A small network was shown many inputs. Here are its activations along a few directions, one row for each input.
In each table, some parts of the input vary, and every possible input appears once, in random order.
A made-up example of a description, with smaller parts first: one of 4 places along a line, together with either a single point or one of 11 places around a ring or (one of 3 separate values, together with one of 5 places around a ring).
Shared parts are said once, and a part with two or three values counts as separate values.
In the rows, zero is written as 128.

Other details of the inputs shift rows strongly along two fixed directions, in all tables alike. That doesn't count.

Rows:
row 1: [ 91 169  28 108 127 141 133 107  97 148 103 142 153]
row 2: [151 140 168 133 206 111  84 161 122  92 104 103 124]
row 3: [138 128 217 145  71 153 180 151 126 180  77 177  69]
row 4: [131 124 143 141 209 135 115 189 131 116 144  71  98]
row 5: [110  99 138 134  49 154 162 112 136 157 156 135 133]
row 6: [156 112 236 156  65 131 151 133 157 139 133 183  64]
row 7: [ 98 126  75 104 121 109  92  79 105  98 160 116 174]
row 8: [ 86 123  71 108 112 122 113 107 102 112 132 122 210]
row 9: [149 126 117 119  68 112 137  71 153 134 154 154  99]
row 10: [ 87 113  63 111 114 131 111  98 111 122 141  93 201]
row 11: [138 123 120 129  63 124 167  90 151 151 130 164 131]
row 12: [168 159 128 138 205 118 103 156 143 102 117 116  90]
row 13: [ 90 125  71 112 115 119  99  95  96 103 141 147 206]
row 14: [123 154 150 122 207 138 119 177 102 132  52 109 127]
row 15: [135 136 150 139 201 134 107 199 113 111 128 124 116]
row 16: [145 111 117 134  75 122 158  80 158 142 149 130 103]
row 17: [185 108 203 152  78 129 178 118 188 175 103 132  69]
row 18: [144 129 126 129  70 122 148  85 144 143 136 183 128]
row 19: [141 136 153 126 210 124  98 187 126 105 145  92  85]
row 20: [ 74 128  61 115 115 143 125 135  98 120 167 131 185]
row 21: [147 118 154 135 206 117 106 157 130 106 114  61 122]
Description of these inputs: one of 3 separate values, together with either a single point or one of 6 places around a ring.
Changing only the choice among 3 separate values turns row 13 into row 18. The same change can be made to row 21. Which row results?
Answer: row 16
List by row number the other rows that have the choice among 3 separate values in common with row 15.
Answer: row 3, row 4, row 5, row 6, row 19, row 20

Rows:
row 22: [144 117 160 137 114 124 129 121 146 126 143 131 102]
row 23: [ 76 137  35 110 140 136 104 115  93 115 145 107 195]
row 24: [115 134 101 116 160 121 105 134 109 110 132 116 153]
row 25: [148 135 161 129 172 119 115 154 130 116 111 115 105]
row 26: [135 133 116 130 204 122 101 168 123  99 138  86 140]
row 27: [121 113 138 126  90 127 139 110 131 137 135 133 135]
row 28: [152 130 148 133 114 126 145 119 146 145 103 137 113]
row 29: [153 124 151 128 114 119 144 118 148 139 118 133 108]
row 30: [149 123 155 138 173 126 116 159 139 117 134  95 102]
row 31: [139 134 162 137 167 134 134 176 126 131 103 123 118]
row 32: [143 119 123 130  95 120 137  98 150 130 148 138 124]
row 33: [162 130 149 140 168 121 126 148 150 120 133 109  90]
row 34: [ 77 143  43 109 125 139 111 115  93 122 151 132 171]
row 35: [ 97 141  72 115 128 129 107 107 103 114 131 131 167]
row 36: [129 154  84 124 209 128 107 158 115 114 114  91 131]
row 37: [144 134 160 135 172 126 119 157 126 123  95 121 121]
row 38: [123 140  85 118 160 123 118 128 121 118 138 107 132]
row 39: [134 126 159 135 114 132 135 124 135 139 108 136 110]
row 40: [135 116 160 130 115 127 138 129 136 137 125 122 108]
row 41: [150 122 156 140 172 125 118 160 141 116 133  97 111]
row 42: [135 121 162 136 116 130 140 132 133 136 105 135 130]
row 43: [143 143 162 135 165 131 125 167 126 127 103 132 102]
row 44: [126 109 161 128  46 126 151  83 142 147 136 162 112]
row 45: [136 122 143 131  47 133 167  93 146 161 123 175 115]
row 46: [108 129 116 123  95 134 134 117 114 134 130 160 147]
row 47: [ 91 129  65 109 134 125 111 116 102 111 149 115 182]
row 48: [131 119 134 130  92 121 125  99 137 119 151 146 125]
row 49: [133 121 159 135 114 134 140 130 134 142 110 127 114]
row 50: [ 75 131  52 111  90 142 127 103  98 133 156 139 172]
row 51: [139 133 161 138 165 137 134 176 128 136 107 116 110]
row 52: [130 123 142 134  47 136 167  94 143 160 130 176 104]
row 53: [121 113 120 127  78 121 126  90 132 121 158 152 145]
Changing only one part turns row 30 into row 50. The same change can be made to row 41. Which row results?
Answer: row 51
What do these inputs look like to the network?
Answer: one of 4 places along a line, together with either one of 2 separate values or one of 6 places around a ring
A walk changes only the place on the line of 4. It starts at row 22 and steps to row 44. List the rest of the walk in order.
Answer: row 39, row 34
